Small tables with named rows and columns. After each table, cells are looked up by row and column.

Table vop
,buv,dege,sosubi
veribi,102,68,68
zam,206,136,110
zat,3,78,31
kez,32,119,129
ponoro,222,113,110
dumi,7,59,42
kebebi,33,123,125
sef,220,94,124
tib,11,44,39
letaz,34,122,118
kab,210,79,122
gidenun,21,41,53
tati,37,118,120
dinim,215,93,125

dege of sef is 94
sosubi of tib is 39
buv of tati is 37
buv of dumi is 7
dege of kebebi is 123
sosubi of tati is 120
dege of zat is 78
sosubi of dinim is 125
buv of ponoro is 222
buv of letaz is 34
buv of kab is 210
buv of gidenun is 21
buv of dinim is 215
dege of ponoro is 113
dege of tib is 44
buv of veribi is 102
sosubi of kab is 122
buv of zam is 206
dege of letaz is 122
Which row has the largest sosubi? kez

refon
|  | baded | genofu | lopebeg | logen | kivanu | nofom | mozuzo | fab |
|---|---|---|---|---|---|---|---|---|
| vir | 130 | 126 | 107 | 119 | 111 | 111 | 119 | 125 |
| pur | 120 | 112 | 112 | 124 | 111 | 116 | 119 | 125 |
| vobaful | 125 | 96 | 117 | 89 | 106 | 132 | 97 | 101 |
| lefotas | 173 | 118 | 112 | 129 | 155 | 108 | 147 | 66 |
| sok | 120 | 107 | 117 | 104 | 111 | 124 | 108 | 113 |
| dos | 135 | 118 | 117 | 119 | 126 | 114 | 125 | 101 |
| kapefa | 159 | 107 | 193 | 79 | 77 | 148 | 119 | 31 |
| zuv | 173 | 118 | 112 | 129 | 155 | 108 | 147 | 66 |
| lamo | 125 | 88 | 112 | 79 | 101 | 138 | 91 | 95 |
| kipi | 101 | 137 | 117 | 59 | 145 | 108 | 186 | 101 |
| vabigov | 154 | 118 | 112 | 124 | 141 | 111 | 136 | 84 |

lamo, mozuzo: 91
lamo, kivanu: 101
vir, mozuzo: 119
vabigov, kivanu: 141
vobaful, fab: 101
pur, baded: 120
dos, logen: 119
zuv, fab: 66
vobaful, kivanu: 106
vobaful, genofu: 96
sok, genofu: 107
vir, lopebeg: 107
lamo, fab: 95
vir, kivanu: 111
pur, genofu: 112
kapefa, lopebeg: 193
dos, baded: 135
dos, kivanu: 126

vuti:
	sefupif	vazel	tirod	duz	vut	tok	sek
bukev	248	131	73	109	93	191	216
vod	191	151	98	79	145	204	189
nik	197	178	38	30	160	233	210

tok of bukev is 191
tok of vod is 204
duz of bukev is 109
tirod of bukev is 73
tok of nik is 233
sefupif of bukev is 248
sefupif of nik is 197
sek of vod is 189
vazel of vod is 151
vut of bukev is 93
vazel of bukev is 131
sefupif of vod is 191
sek of bukev is 216
duz of vod is 79
tirod of vod is 98
Which row has the largest tirod? vod

dof:
,favepot,mos,pidefut,bupafel,gagidu,kirimo,nik,taz,raleve
lomuf,0.262,0.418,0.382,0.438,0.765,0.228,0.710,0.556,0.229
tedan,0.768,0.906,0.423,0.512,0.336,0.678,0.387,0.278,0.833
mular,0.828,0.173,0.855,0.838,0.678,0.661,0.316,0.902,0.518
nakuzu,0.997,0.601,0.640,0.864,0.581,0.843,0.096,0.682,0.874
pugoge,0.699,0.827,0.343,0.407,0.186,0.728,0.494,0.269,0.847

mular, nik => 0.316
lomuf, mos => 0.418
pugoge, raleve => 0.847
pugoge, bupafel => 0.407
nakuzu, pidefut => 0.640
lomuf, pidefut => 0.382
lomuf, nik => 0.710

raref
cols = kaz, godafaz, rifepep, fov, vamulom, guk, liv
fad: [117, 146, 166, 149, 115, 123, 137]
lafo: [176, 110, 172, 133, 134, 170, 143]
lete: [160, 54, 150, 161, 135, 187, 92]
kofura: [133, 158, 176, 120, 100, 151, 132]
fuz: [103, 155, 122, 116, 142, 124, 118]
nifamo: [157, 153, 175, 142, 174, 123, 167]
makose: [175, 130, 126, 111, 148, 143, 135]
pubi: [152, 172, 147, 150, 137, 149, 152]
peg: [119, 138, 175, 133, 150, 156, 122]
fub: [126, 220, 167, 137, 175, 115, 187]
befab: [126, 213, 96, 121, 190, 122, 145]

befab, rifepep => 96
fad, guk => 123
makose, liv => 135
nifamo, kaz => 157
pubi, guk => 149
fuz, godafaz => 155
fad, godafaz => 146
fuz, guk => 124
lafo, fov => 133
peg, vamulom => 150
fad, kaz => 117
peg, kaz => 119
fuz, liv => 118
befab, kaz => 126
befab, guk => 122
lafo, liv => 143
kofura, guk => 151
kofura, liv => 132
lafo, rifepep => 172
Which row has the largest kaz? lafo

Table zim
|  | namazim | bifilaf | malofiv | zetula | vopit | narin | virozo | bomovid |
|---|---|---|---|---|---|---|---|---|
| bofeker | 0.2 | 0.2 | -0.2 | 0.3 | -0.2 | -0.3 | 0.4 | 0.1 |
| pefo | 0.1 | 0.5 | -0.1 | 0.2 | -0.2 | -0.3 | 0.3 | 0.3 |
| reg | 0.1 | 0.6 | -0.2 | 0.4 | -0.2 | -0.3 | 0.4 | 0.3 |
| kul | 0.2 | 0.4 | 0.0 | 0.6 | 0.1 | 0.5 | 0.1 | 0.3 |
| nus | 0.4 | 0.5 | -0.1 | 0.4 | -0.5 | 0.1 | 0.4 | 0.6 |
| lokek | 0.3 | 0.4 | -0.1 | 0.6 | -0.3 | 0.1 | 0.4 | 0.5 |
| lon | 0.3 | 0.6 | -0.1 | 0.4 | -0.4 | 0.2 | 0.4 | 0.5 |
| nul | 0.1 | 0.4 | -0.3 | 0.4 | -0.2 | 0.0 | 0.4 | 0.2 |
| givoze | 0.3 | 0.4 | -0.1 | 0.6 | -0.1 | 0.5 | 0.2 | 0.4 |
| vuk | 0.2 | 0.5 | -0.1 | 0.5 | -0.5 | 0.1 | 0.4 | 0.5 |
| lunesu | 0.1 | 0.4 | -0.1 | 0.3 | -0.2 | 0.1 | 0.1 | 0.3 |

What is the malofiv of vuk in zim? -0.1
What is the namazim of lon in zim? 0.3
What is the virozo of nul in zim? 0.4
What is the namazim of pefo in zim? 0.1
What is the bomovid of lokek in zim? 0.5
What is the zetula of kul in zim? 0.6
What is the malofiv of lunesu in zim? -0.1
What is the virozo of lunesu in zim? 0.1
What is the vopit of givoze in zim? -0.1
What is the narin of bofeker in zim? -0.3
What is the vopit of reg in zim? -0.2
What is the malofiv of pefo in zim? -0.1
What is the bomovid of vuk in zim? 0.5
What is the vopit of lokek in zim? -0.3
What is the bifilaf of bofeker in zim? 0.2
What is the bifilaf of lon in zim? 0.6
What is the namazim of vuk in zim? 0.2
What is the zetula of nus in zim? 0.4
What is the malofiv of kul in zim? 0.0
Which row has the largest bomovid? nus

delegu =
     komo  rula  bogiri  kiloga
zok   1.9   6.7     6.6     6.4
ret   6.9   4.5     9.6     5.6
gup   1.6   7.0     4.4     6.1
tiv   2.6   6.2     7.7     6.4

zok, bogiri: 6.6
zok, kiloga: 6.4
ret, bogiri: 9.6
tiv, bogiri: 7.7
tiv, kiloga: 6.4
tiv, rula: 6.2
gup, rula: 7.0
gup, komo: 1.6
Row with the largest bogiri: ret

terumud
cols = mapoko, nilelep, difur, mikin
tusibo: [-26429, 72280, -32963, 47354]
zagalez: [-11070, 81552, -25804, 59478]
beniv: [2264, -29300, 1437, 41151]
romifib: [6892, 81156, -12741, 81148]
lig: [-29791, 59279, -32131, 20777]
kol: [982, 83919, -17519, 45352]
kiluzi: [-57128, -90282, -27455, 42269]
dagebul: [-5896, -21595, -3615, 68185]
dop: [-24433, -3774, -19127, 46190]
dube: [-33008, 4760, -24654, 36362]
pamizon: [-29855, 32308, -32337, -9505]
nit: [-42589, -92991, -13448, 71619]
tulok: [-66904, -86122, -30278, 66440]

nilelep of dagebul: -21595
nilelep of dop: -3774
mapoko of dagebul: -5896
mapoko of kiluzi: -57128
mikin of romifib: 81148
difur of pamizon: -32337
difur of kol: -17519
mikin of zagalez: 59478
difur of dagebul: -3615
mapoko of lig: -29791
mapoko of zagalez: -11070
mapoko of pamizon: -29855
mikin of pamizon: -9505
mikin of dop: 46190
mapoko of beniv: 2264
mapoko of dube: -33008
mikin of dube: 36362
difur of beniv: 1437
Row with the largest nilelep: kol

vukap =
|  | mukigo | fir |
|---|---|---|
| tavos | 119 | 135 |
| lifi | 180 | 246 |
| pubu | 131 | 59 |
| lenokel | 92 | 13 |
| beg | 144 | 249 |

lifi, fir -> 246
pubu, mukigo -> 131
lenokel, mukigo -> 92
lenokel, fir -> 13
pubu, fir -> 59
tavos, mukigo -> 119
lifi, mukigo -> 180
beg, mukigo -> 144
beg, fir -> 249
tavos, fir -> 135

novadov:
	loz	did
tuli	-2834	1001
mutatoz	-217	-1067
gom	6716	-6562
raf	272	-1203
luv	-654	-574

mutatoz, did: -1067
tuli, did: 1001
raf, loz: 272
luv, loz: -654
mutatoz, loz: -217
raf, did: -1203
tuli, loz: -2834
gom, did: -6562
luv, did: -574
gom, loz: 6716

lirope.csv
,mag,mumobap,zemob,bavi,mav,fevukik
selasit,63.690,80.554,22.692,96.025,5.648,5.181
morivef,38.664,58.894,37.342,72.049,43.303,44.515
tepamol,47.568,52.371,41.602,51.247,37.921,44.508

tepamol, mumobap: 52.371
morivef, zemob: 37.342
selasit, mumobap: 80.554
morivef, mav: 43.303
morivef, bavi: 72.049
morivef, mag: 38.664

bef
fields: vozedep, zun, rol, sobada, zapap, dil, dofetam, kom, kobugun, vip
tob: [39071, 57938, 48849, 37927, 35342, 39253, 47431, 38766, 58158, 36854]
rurin: [37838, 50113, 43112, 41737, 38625, 42545, 44093, 47366, 55172, 36418]
tuziv: [45827, 42900, 44272, 40816, 42448, 42602, 44510, 43823, 44595, 42336]
mevikeg: [46918, 40328, 42518, 44511, 40137, 40331, 43493, 38394, 37805, 48307]
keve: [38827, 54113, 45925, 44129, 38925, 38245, 47957, 42347, 54580, 41122]
dar: [37594, 58896, 49087, 37942, 45701, 46622, 40502, 52706, 57022, 36045]
gul: [48342, 42079, 47545, 46346, 43370, 40060, 51514, 35896, 40848, 47834]
muveb: [20835, 85870, 52113, 33922, 29640, 40869, 42419, 47878, 86039, 22992]

kom of muveb = 47878
dofetam of rurin = 44093
vozedep of keve = 38827
dofetam of keve = 47957
kobugun of rurin = 55172
sobada of tob = 37927
dofetam of gul = 51514
rol of gul = 47545
zun of tob = 57938
kobugun of dar = 57022
rol of rurin = 43112
kobugun of mevikeg = 37805
sobada of tuziv = 40816
zapap of muveb = 29640
zapap of rurin = 38625
vozedep of gul = 48342
kom of dar = 52706

